Each row below holds a small network's activations on one input, seen along a few directions.
Each table varies a few parts of the input and shows all the possible inputs, shuffled.
Descriptions start from the smaller parts, as in this example, which fits no table here: one of 6 places along a line, together with either a single point or one of 11 places around a ring or (one of 3 separate values, together with one of 5 places around a ring).
Shared parts are said once, and a part with two or three values counts as separate values.
In the rows, zero is written as 128.

Other details of the inputs vary at random and push rows far along two fixed directions, the same in every table; ignore that.

A family of inputs:
R1: [101  71 194  66 138 163 114  91  84 126 120]
R2: [ 83 122  97  88 127 145 158 102 134  93 117]
R3: [130 139 119 149 121 116 124 123 198 138 143]
R4: [167 166 121 163 108 139 137 128 160 119 116]
R5: [171 123 200 122 125 136 125 114 115 199 112]
R6: [149 156 110 151 133  92 132 156 157 137 147]
R7: [150 140  88 171 128 131 130 152 155 157 128]
R8: [153 149 202 138 130 110  93  75  91 190 147]
R9: [156 101 186 144 160 130 111 147 101 201 136]
R10: [166  99 213 137 140 156  99 101 137 168 125]
R11: [120 182 116 167 134 115 102  84 167 137 152]
R12: [167 152  96 144 112 114 144 134 152 136 154]
R13: [ 92 141 121 115 128 134 138 136 107  67  90]
R14: [ 78 131 117  95 144 150 141 122 131  70 125]
R15: [ 66 114 108 107 128 138 122 122 145  97  88]
R16: [ 85  93  80 113 120 124 135 137 103  96 134]
R17: [152 140 104 152 112  94 118 146 163 138 144]
R18: [163 107 205 120 117 111 115 114 122 191 139]
R19: [ 90 142 118  97 122 132 146 134 107  68 121]
R20: [102 110  75 108 125 153 144 134  94  93 125]
R21: [ 93 126 111  99 101 134 132 125 113  70 118]
R22: [159 112 198 121 146 153 121 102 139 201 116]
R23: [ 93  98  88 133 126 143 117 143 101  84 101]
R24: [ 83  86 199  72 167 149 122 110  85 150  89]
R25: [145 167 128 148 117 105 148 139 162 122 160]
R26: [148 161 114 161 135 105 121 164 156 137 128]
R27: [142 123  93 166 120 107 121 151 161 148 154]
R28: [115  81 199  86 124 148 111 105  61 125  86]
R29: [ 98 108 170  86 146 114  90  78  27 153 115]
R30: [151 135  84 160 125 118 140 145 155 157 148]
R31: [166 168 117 144 101 137 145 126 160 119 147]
R32: [166 139  94 179 127 146 129 144 147 133 130]
R33: [128 155 126 147 143 114 138 133 192 136 146]
R34: [ 90 115  90 113 141 139 138 150  94  83 135]
R35: [ 91 127 101  89 128 163 148 105 131  80 115]
R36: [ 70 125 113  93 143 132 152 118 133  83 127]
R37: [ 76 137 112  96 126 106 150 137 115  93 107]
R38: [147 150 122 150  96 108 135 129 168 123 156]
R39: [152 163 111 143 106 111 149 129 169 144 133]
R40: [155 128  99 167 115 132 116 149 152 125 167]
R41: [114 126  89 112 124 142 134 131  97  81  84]
R42: [ 99 122  79  93 122 114 145 131 105 107 102]
R43: [ 98 127  84 103 124 127 135 139 105 106  82]
R44: [145 139 101 164 136 113 141 155 149 136 173]
R45: [136 139 121 149 116 125 130 117 192 125 159]
R46: [175 111 204 129 146 168 119  94 131 176 118]
R47: [176  91 168 127 137 138 134 117  96 199 162]
R48: [ 88 115  93 110 119 116 115 146 111  98  89]
R49: [ 97  55 164  93 143 140 105 129  56 161  97]
R50: [155 156 111 150 128 100 138 150 151 125 164]
R51: [157 163 113 143 101 119 155 123 163 132 150]
R52: [159 127 216 128 141 122 119 131 114 189 122]
R53: [175 157 100 146 113 132 134 137 149 123 151]
R54: [184 115 204 138 152 132 107 134  95 167 128]
R55: [ 79 130 120 113 150 152 134 124 132  69  94]
R56: [ 79 126 109 108 107 121 126 135 122  95  85]
R57: [153 143 109 184 143 132 123 161 147 123 140]
R58: [163 161 116 152 128 118 127 153 148 112 161]
R59: [140 151 110 142 127 128 144 116 192 146 137]
R60: [ 87  92 158 100 153 127  93  83  25 163 124]
R61: [ 95 110  90  99 112 111 131 132 105  86 125]
R62: [103 115  95 101 112 129 121 136 103  74 122]
R63: [139 140  99 165 141 105 135 161 155 147 157]
R64: [187 100 197 140 131 133  93 125 103 168 125]
Description of these inputs: one of 4 places along a line, together with either a single point or (one of 3 separate values, together with one of 5 places around a ring).
Changing only the place on the line of 4 turns R59 into R39. The same change can be made to R3. Which row results? -> R18
Changing only the place on the line of 4 turns R20 into R31. The same change can be made to R7. Which row results? -> R5
A walk changes only the place on the ring of 5. It starts at R18 and steps to R56. List the rest of the walk in order. -> R28, R21, R38

A family of inputs:
R65: [134 172  98 176 124 125 109 123 170 117 133]
R66: [ 91  53 183  53 152 175 127 101  29 115  96]
R67: [ 77  75 180  72 154 136 118  98  68 158  83]
R68: [ 75 112  74 101 133 145 156 143 135  76 102]
R69: [ 48 133  81  91 127 119 131 107  90  64 120]
R70: [ 93  59 170  47 141 143 141 104  62 148 120]
R71: [140 141  11 193 117  88 122 202 119 113 146]
R72: [128 114 178 109 144 109 123 106 115 185 153]
R73: [198 124 193 178 141 133 111 135 183 208 151]
R74: [224 145 189 154 112 120 131 125 157 193 176]
R75: [ 98 161  92 128 116 116 129 129 139  89  88]
R76: [134 170  68 150 106 133 155 159 178  72 120]
R77: [210 135 195 186 137 145  95 125 166 187 159]
R78: [174 113 172 130 126 140 123 107 117 163 170]
R79: [119 196  67 151 104  89 142 136 175  87 143]
R80: [105 146  98 129 115 132 134 147 145  76  89]
Describe the family of inputs behind these rows. -> either a single point or (one of 3 separate values, together with one of 5 places around a ring)

A family of inputs:
R81: [137 176  97 178 122 114 118 143 172 107 136]
R82: [ 87 105  94 111 138 146 135 150 105  78  99]
R83: [171 136 172 143 131 124 118 101 149 186 166]
R84: [153  82 199  86 137 148 138 117  90 167 126]
R85: [175 122 168 144 131 130 125 112 153 188 169]
R86: [173 130 155 169 135 131 115 125 172 186 152]
R87: [ 93  99  48 128 128 101 122 170  54 111 108]
R88: [128  83 202  95 148 135 121 115  97 183 112]
R89: [177 121 186 130 129 134 119 123 109 154 151]
R90: [ 57 111 123  78 138 126 132 115  96 101  81]
R91: [150 172  99 167 111 123 130 148 183 106 118]
R92: [ 88 123 102 112 128 137 125 139  99  70  93]
R93: [138 157  88 163 122 113 138 148 182 116 168]
R94: [ 61 114 121  65 130 122 144 108  92  96 102]
R95: [167 133 174 156 139 128 105 108 151 191 145]
R96: [149 150  24 178 108  84 131 181 124 123 164]
R97: [ 95  90 123  84 136 147 143 134  81  91 118]
R98: [136 118 146 108 120 143 129 108 106 123 125]
R99: [103 160 102 134 119 118 130 130 149  98 102]
R100: [ 84  89 106  75 128 156 147 118  87  88 104]
R101: [118 174  74 176 127 108 123 148 186 100 140]
R102: [181 162 170 151 117 114 127 116 161 169 156]
R103: [108 157  91 128 112 125 135 112 142  94 129]
R104: [138 160  72 167 117 129 143 162 195  99 121]
R105: [153 100 206  87 128 139 128 106  83 159 120]
R106: [157 113 183 116 133 124 134 117 134 182 150]
R107: [132 154  89 176 131 116 126 155 185 119 147]
R108: [149  92 198 107 137 154 108 103  82 164 107]
R109: [ 62 113 119  73 130 129 134 112  65  73 104]
R110: [ 74 131  98 110 125 136 124 112 110  87  90]
R111: [151 148  83 174 121 142 132 148 186 116 132]
R112: [153 122 183 126 141 119 117 112 117 171 161]
Describe the family of inputs behind these rows. -> one of 2 separate values, together with either a single point or (one of 3 separate values, together with one of 5 places around a ring)
Changing only the choice among 2 separate values turns R83 into R95. The same change can be made to R106. Which row results? -> R88
Which other rows does R88 become when the choice among 3 separate values takes its other values? List them by row number. -> R86, R107
Which other rows does R102 become when the choice among 2 separate values takes its other values? List them by row number. -> R99

A family of inputs:
R113: [ 98 127 140  87 120 133 138 109 108 104  95]
R114: [142 173  90 164 114 128 142 135 205  97 155]
R115: [156 172  68 173 107 112 137 150 166 102 168]
R116: [184 119 216 119 130 143 122  92 126 183 157]
R117: [ 70  86  91  74 130 139 141 130  64  80 106]
R118: [156 179  73 175 106 100 135 160 166 108 146]
R119: [ 65  81  95  75 133 147 146 129  78  86 102]
R120: [169 116 221 137 145 140 102 104 126 190 136]
R121: [ 50  98 109  83 144 146 127 120  86  82  77]
R122: [139 191  90 178 112 121 123 125 198 103 135]
R123: [144 162  79 167 120 130 143 145 202 106 154]
R124: [ 71  94  94  77 128 126 138 141  65  87  85]
R125: [177 115 224 123 137 135 119 113 129 191 134]
R126: [183 116 197 147 139 122  97 120  89 192 149]
R127: [183  95 200 132 140 132 119 132 112 207 136]
R128: [113 109 116 126 136 127 114 134  94 124 114]
R129: [140 161  68 191 123 120 122 156 187 119 137]
R130: [112 114 137 107 134 135 137 132 123 125 104]
R131: [ 81 123 123  98 136  95 130 107 108 147 141]
Describe the family of inputs behind these rows. -> either a single point or (one of 3 separate values, together with one of 6 places along a line)
Which other rows does R119 become when the place on the line of 6 takes its other values? List them by row number. -> R114, R115, R116, R117, R123
Which other rows does R128 become when the choice among 3 separate values takes its other values? List them by row number. -> R117, R124
